A small network was shown many inputs. Here are its activations along a few directions, one row for each input.
In each table, some parts of the input vary, and every possible input appears once, in random order.
Descriptions start from the smaller parts, as in this example, which fits no table here: values(2) and (point or ring(11) or (line(6) and ring(8))).
Shared parts are said once, and a part with two or three values counts as separate values.
In the rows, 128 means zero.

Other details of the inputs vary at random and push rows far along two fixed directions, the same in every table; ignore that.

A family of inputs:
r1: [150 195 132  92 148  98  93 162 179 103  85 125 134]
r2: [160 217  99  80 128 121 115 149 136 155  51 107 133]
r3: [126  68  91 129 157 140  99  80  71 165 142  96 124]
r4: [155 216 120  98 115 135 143 167 164 137  83 117 132]
r5: [138  64  85 113 165  93  80  84  65 185 136  94  98]
r6: [126  74  78 131 158 150 118  76  62 190 131  58 121]
r7: [146 210 120 109 123 148 152 151 167 115  74  95 157]
r8: [156 216 125  97 111 121 148 165 156 138  74 120 130]
r9: [ 89  38 187 189  70 125 185 123 105 121 213 205  99]
r10: [114  60 118 145 150 123 107  95  99 132 166 113 120]
r11: [141 190 130 104 155 110 101 143 183  81  77 105 160]
r12: [162 200 109  77 161  82  79 147 157 127  60 105 133]
r13: [139 212 150 122  99 146 167 177 185  99 103 141 140]
r14: [ 80  42 184 202  83 151 196 119 119 110 225 173 113]
r15: [128  63  78 124 168 139  94  67  60 171 129  78 131]
r16: [165 206  82  66 155 124  76 139 128 147  51 108 145]
r17: [ 80  43 196 192  96 123 171 120 146  59 213 185 130]
r18: [ 89  61 192 185  71 140 184 141 127 104 212 212 110]
r19: [115 186 199 136  85 107 151 194 213  35 136 216 147]
r20: [109  75 147 172 108 151 180 116 115 141 186 122 112]
r21: [139  69  83 112 155 111  91  81  50 195 130 103 103]
r22: [112 201 196 147  68 146 188 192 206  54 130 201 147]
r23: [149 205  91  89 142 149 104 132 140 124  46  96 169]
r24: [135  69  77 119 166 135  87  80  59 184 137  93 114]
r25: [115 183 206 145 100 107 152 189 228  27 138 197 145]
r26: [132  83  90 126 141 137 120  97  72 200 146  96  97]
r27: [ 82  58 190 196  77 154 186 129 130  87 210 194 127]
r28: [155 210  90  84 140 146  98 146 138 137  54 111 151]
r29: [128  65  92 126 167 117  86  90  82 162 150  98 109]
r30: [127  62 101 134 178 112  88  85  97 156 151  76 112]
Each input here is: line(5) and line(6).
Changing only the line(6) part turns r6 into r23. The same change can be made to r26. Which row results?
Answer: r18
Change only the line(5) part in r10. List by row number the other rows that result.
Answer: r5, r17, r19, r29
Change only the line(6) part in r8. List by row number the other rows that result.
Answer: r2, r5, r9, r12, r21

A family of inputs:
r31: [135  91  83 106 157 141  79  91  65 178 137 113 113]
r32: [124  79  99 119 160 120  99  87  88 182 121  75 119]
r33: [129 169 146 114 115 108 140 158 156 107 126 172 123]
r34: [134  90  82 119 153 135  90 105  82 165 111 107 125]
r35: [138 152 156 153  88 188 218 146 122 162 134 144 130]
r36: [123  70 146 144 121 101 138 125  97 153 190 148  86]
r37: [157 190  94  80 143 113  95 123 112 128  63 118 152]
r38: [133 158 149 126 103 120 134 137 149  84  99 159 146]
r39: [110 180 123 141  51 175 203 160 135 139 125 132 129]
r40: [109  60 134 161 138 153 130 100 115 117 193 125 122]
r41: [158 186  93  83 162 122 100 131 156 127  74  75 160]
r42: [141  75  88 114 151 117  94  91  84 184 122  95 115]
r43: [125 120 154 122 105 113 139 138 133 112 148 171 132]
r44: [121 153 141 129 127 144 138 153 166  72 122 138 158]
r45: [100 103 151 166 123 143 124 118 132 119 160 147 132]
r46: [126  98 153 153 131 112 151 137 147 114 180 117 108]
r47: [132 171 143 122 133 120 146 153 184  88 125 127 136]
r48: [119 168 156 132 114 123 138 134 156  81  95 139 152]
r49: [151 170  92  97 145 144  77 126 130 138  79 117 137]
r50: [145 198 101  94 160 114  96 136 152 145  63  86 132]
r51: [116  92 147 153 124 128 153 107 127  89 161 126 141]
r52: [125  77 149 158 116 104 139 133 122 142 173 142  90]
r53: [137 125 112 120 158 106 102 119 115 172 114  75 102]
r54: [116  77 139 157 121 113 142 122 122 138 168 152  97]
r55: [122 161 141 116 112 131 128 159 140  92 115 179 150]
r56: [100 117 156 148 119 140 134 137 140 100 131 149 142]
What is each input in this table made of?
Answer: values(2) or (line(4) and line(6))
Change only the line(6) part in r33. List by row number the other rows that result.
Answer: r31, r36, r37, r43, r55
Change only the line(4) part in r56. List by row number the other rows that result.
Answer: r34, r44, r55
